A small network was trained on made-up records. Each row is its average activation on records with the value named, seen along a few directions.
Related values have similar rows: they may be neighbours, one step apart, or belong to one group.
In the rows, zero is written as 500.
Strong random noise was added to every row along 8 fixed directions; ignore it. To show where, here is one row again and again, with new noise each time:
[422 671 573 470 449 293 516 610 661 720 366 544 587 343 570 346 399 640
 484]
[460 617 495 665 706 503 395 569 595 355 310 509 477 597 590 400 537 622
 653]
[487 577 517 515 485 294 671 507 459 458 596 598 481 503 601 497 543 427
 442]
[433 527 394 624 536 578 415 511 527 254 497 452 355 541 472 350 462 500
 424]
[471 588 407 515 581 570 605 452 583 414 636 541 541 791 450 744 680 531
 600]
[462 411 469 243 753 639 580 771 317 495 563 516 503 586 484 783 479 400
 508]
[312 622 323 222 379 588 589 605 521 593 759 498 361 480 344 586 342 483
 138]
[264 559 254 417 689 604 690 717 518 519 587 449 431 373 217 559 528 549
 342]
[472 407 395 321 597 488 719 645 445 371 640 514 606 466 283 543 535 409
 520]
[398 623 412 709 619 479 539 512 648 447 418 484 495 529 456 449 623 628
 574]


Values of LUP:
zef: [649 441 594 360 743 647 451 516 326 585 464 544 631 721 562 783 557 454
 709]
lazas: [483 547 365 421 715 516 675 516 399 462 598 562 437 474 320 574 550 525
 455]
puzu: [523 594 542 551 926 440 684 538 493 543 434 626 541 611 525 730 746 672
 808]
fug: [626 488 491 593 268 478 483 116 483 271 675 544 350 619 502 431 498 413
 432]
nef: [444 661 471 430 378 469 522 409 354 391 589 585 226 424 562 453 392 415
 210]
zosi: [462 551 391 443 671 608 392 590 373 447 514 502 403 583 505 503 496 481
 476]
tomor: [477 405 562 732 420 377 511 510 440 504 433 481 445 318 668 359 501 436
 447]
lus: [448 349 389 379 653 821 467 580 538 373 467 381 546 511 292 616 569 544
 605]
mogem: [406 604 473 540 660 425 642 595 349 823 486 536 419 356 497 603 555 529
 340]
tesu: [490 610 641 539 491 315 456 528 572 637 283 518 496 406 707 352 447 555
 522]
rak: [497 765 607 702 369 345 298 345 564 559 414 595 389 536 755 244 399 583
 390]
zifar: [451 583 346 371 426 536 454 542 583 552 626 468 542 486 372 455 528 543
 412]
nudo: [476 424 484 333 426 568 608 508 471 535 598 488 517 398 391 679 504 438
 410]
keva: [522 391 500 400 825 465 613 661 367 275 383 545 485 456 498 460 524 429
 667]
The values of LUP form a ring.
A walk along LUP starts at puzu and steps to its neighbour lazas. Put zef, nef, mogem, tesu in the order it reaches them. -> zef, mogem, tesu, nef
Which values are neighbours of lus? Give them in the order they are listed. -> nudo, keva
Which values are neighbours of zosi? Give them in the order they are listed. -> rak, zifar

Values of PEL:
gifur: [640 402 501 312 434 320 588 516 314 264 518 513 447 139 457  93 312 343
 397]
zesu: [516 298 453 711 701 529 551 601 351 435 472 404 490 488 610 635 677 338
 517]
dum: [428 662 598 664 494 471 344 390 643 535 383 551 302 636 696 603 569 600
 490]
tikov: [316 485 398 702 776 674 515 713 441 505 373 393 316 526 516 730 659 490
 446]
fof: [575 575 556 590 485 441 458 437 575 145 368 563 508 613 626 360 524 494
 644]
mik: [573 455 465 719 559 449 565 414 390 309 592 540 555 649 464 482 665 415
 619]
kozop: [599 553 597 511 381 523 471 229 389 605 644 601 480 704 681 733 595 467
 537]
ful: [499 513 537 752 491 451 521 444 617 620 431 500 657 633 555 495 636 549
 632]
fum: [617 301 593 583 672 354 498 627 315 270 374 511 639 216 423 103 424 465
 692]
zaras: [639 109 661 253 667 509 642 709 353 771 364 418 719 266 439 731 453 424
 733]
The values of PEL form a ring.
Which values are neighbours of gifur? Give them in the order they are listed. -> kozop, zaras
Which values are neighbours of tikov? Give them in the order they are listed. -> zesu, fof
